Each row below holds a small network's activations on one input, seen along a few directions.
In each table, some parts of the input vary, and every possible input appears once, in random order.
Descriptions start from the smaller parts, as in this example, which fits no table here: one of 8 places around a ring, together with either a single point or one of 11 places around a ring or (one of 3 separate values, together with one of 4 places along a line).
Shared parts are said once, and a part with two or three values counts as separate values.

Rows:
row 1: [  8  11  -6   4 -14 -26  12   3 -32  23 -20 -11  -2  -4   7  -3  26  26
 -21]
row 2: [-13 -18  -9 -11   5  -2 -17  -3  13 -21  -2  14  14   0  -4  10 -13 -39
  25]
row 3: [  6  -1   7 -13   3 -34  -5 -23 -26  10  -9 -12   2 -12  28   9  25  22
 -32]
row 4: [  4 -17  -8  -6  11  18 -20  10  -2  -4 -13  23   9  16 -16  -2  -9 -43
  25]
row 5: [-28  91  14  24 -26  64  65   6  38 -20  89 -19 -93   4 -38 -29  -3  85
 -30]
row 6: [ 17   2  18  18   0 -21  15  11 -23  35 -32 -10  12   6 -10 -18   2   9
   5]
row 7: [-15  16  24   4   5 -42  -8  -7 -21  -4  -2  11  -2  -3   1   2  -8 -28
  24]
row 8: [-26  55 -18  14 -27 101  56  10  74 -38  91 -18 -74  11 -43 -24 -12  74
 -29]
row 9: [ 10 -26 -41 -10 -14  18   4   9   4   6 -22  -9  16   1   4   7  21  16
 -20]
row 10: [ 19 -36 -18   3   1  25   8  17  14  18 -33  -7  31  11 -13  -6  -4  -2
   6]
row 11: [-10 -23 -13  -6  -3 -12 -13  -9  27 -27   5  11  20 -13  13  23  -7 -24
  16]
row 12: [ -5   5  11  -6  -7 -48  -9 -13 -19  -2   8  -1  -7 -20  36  19  12  -2
  -1]
row 13: [ -5 -34 -16 -21  -1  -2 -24 -11  16 -20   7   3  19 -18  37  29   3  -8
   1]
row 14: [ 19  11  32  15  24  -9  -9  11 -32  34 -25   1   8  13 -16 -26 -17 -22
  11]
row 15: [  1  14  31   9  17 -19 -19   2 -36  11 -13  20   0  12  -9 -11  -7 -28
  26]
row 16: [-12   7  27   9   4 -51 -11 -17  -8 -13   7   8  12 -17  21  17  -6  -9
  17]
row 17: [ 22 -26  -2   1  24  35 -17  17   4  17 -26   5  26  18 -20 -15 -25 -33
  12]
row 18: [  8 -31 -32 -27  -3   6  -7 -13   8  -5 -10 -10  11  -6  21  17  23   7
 -33]
What is each input in this table made of? -> one of 2 separate values, together with either a single point or one of 8 places around a ring
The inputs of row 8 and row 5 match in every part but the choice among 2 separate values. If row 13 is changed in the same way as row 8 into row 5, which row does it become? -> row 12
Which other rows does row 2 become when the choice among 2 separate values takes its other values? List them by row number. -> row 7

Rows:
row 19: [ 10 -15  19  13  17 -15 -11  17  -9  17 -32  15  24  14 -22 -12 -28 -60
  46]
row 20: [ -3 -49 -40  -9 -14  19  -3   5  29 -16 -21   2  40  -3   6  19   7   6
  10]
row 21: [ -8 -37 -17 -25  11  11 -32 -16  32 -34  13  12  20 -10  21  26 -12 -33
   7]
row 22: [-24  80  -6  25 -26 119  70  21  69 -27  97 -19 -94  20 -63 -41 -17  86
 -29]
row 23: [ 11 -27 -11 -13  18  15 -31   9 -26  11 -37  20  23  20 -11  -5   1 -39
  16]
row 24: [  1  41  49  27   4 -60  11   4 -37  24  -5   4 -18   1  -9 -16 -10 -23
  24]
row 25: [-16   2 -13   2 -26 -26  17  -8   2 -10   2 -11   5 -18  19  17  22  41
  -9]
row 26: [  0  27  19   2   6 -33 -10  -4 -53  16 -12  10 -14   5   1  -7  16  -5
  -3]
row 27: [ 19   3   9   3   0 -17  10  -7 -18  26 -12 -21   2  -8  17  -4  18  36
 -33]
row 28: [ 31 -42 -20 -10  10  21 -10   9   5  23 -31 -11  29   3   8  -1   0  -8
 -16]
row 29: [-21  16  11 -14   0 -33 -12 -29   5 -29  38   0 -18 -24  34  23   3   0
 -12]
What is each input in this table made of? -> either a single point or (one of 2 separate values, together with one of 5 places along a line)
Which other rows does row 20 become when the choice among 2 separate values takes its other values? List them by row number. -> row 25
Which other rows does row 23 become when the place on the line of 5 takes its other values? List them by row number. -> row 19, row 20, row 21, row 28

Rows:
row 30: [-15  64 -17  23 -31 107  70  25  59 -14  74 -24 -79  18 -55 -38  -5  88
 -32]
row 31: [  5 -50 -18 -11 -18   8  -4  -2  36 -14  10  -8  23 -23  46  29   9  24
   5]
row 32: [ 33 -42 -23 -15  23  35 -21  13  -2  24 -39   0  28  22 -16 -14  -7 -39
 -10]
row 33: [ 10 -39 -23 -35  15  47 -32  -3  27 -14  14   4   3  -4  24  16  -8 -26
  -9]
row 34: [ 26 -47 -20   6 -11   3  -1  22  10  23 -39  -9  45 -12  20  10   7  13
  10]
row 35: [  7  27  51  34  11 -43  20  11 -17  30 -18  -2  -1   6 -25 -25 -27 -26
  35]
row 36: [-12  35  23 -10  18 -23 -13 -36 -27  -9  19  -4 -18  -7  14   4  11  19
 -38]
row 37: [-16  35  39  24   6 -39   6 -13  15 -18  35   2 -11 -14   1   4 -30 -14
  16]
row 38: [-31  -5  -8 -12   4   9 -22 -12  19 -47  19  32   2   3  -7  18  -9 -33
  31]
row 39: [ 17  27  32   4  22 -26  -3 -11 -59  37 -29  -1  -7  16 -10 -23  18   7
 -25]
row 40: [-13 -10  -8   5   8   5 -19  13 -16  -6 -26  25  23  23 -31  -8 -17 -43
  41]
row 41: [  4   6 -15   3 -17 -46  16   3 -34  21 -36  -8   7  -4   4   6  28   8
 -14]
row 42: [-16   1 -13 -16 -30 -36   3 -10 -10 -12  15  -7 -16 -24  38  21  30  23
  -9]
What is each input in this table made of? -> either a single point or (one of 2 separate values, together with one of 6 places around a ring)
Which other rows does row 39 become when the choice among 2 separate values takes its other values? List them by row number. -> row 36
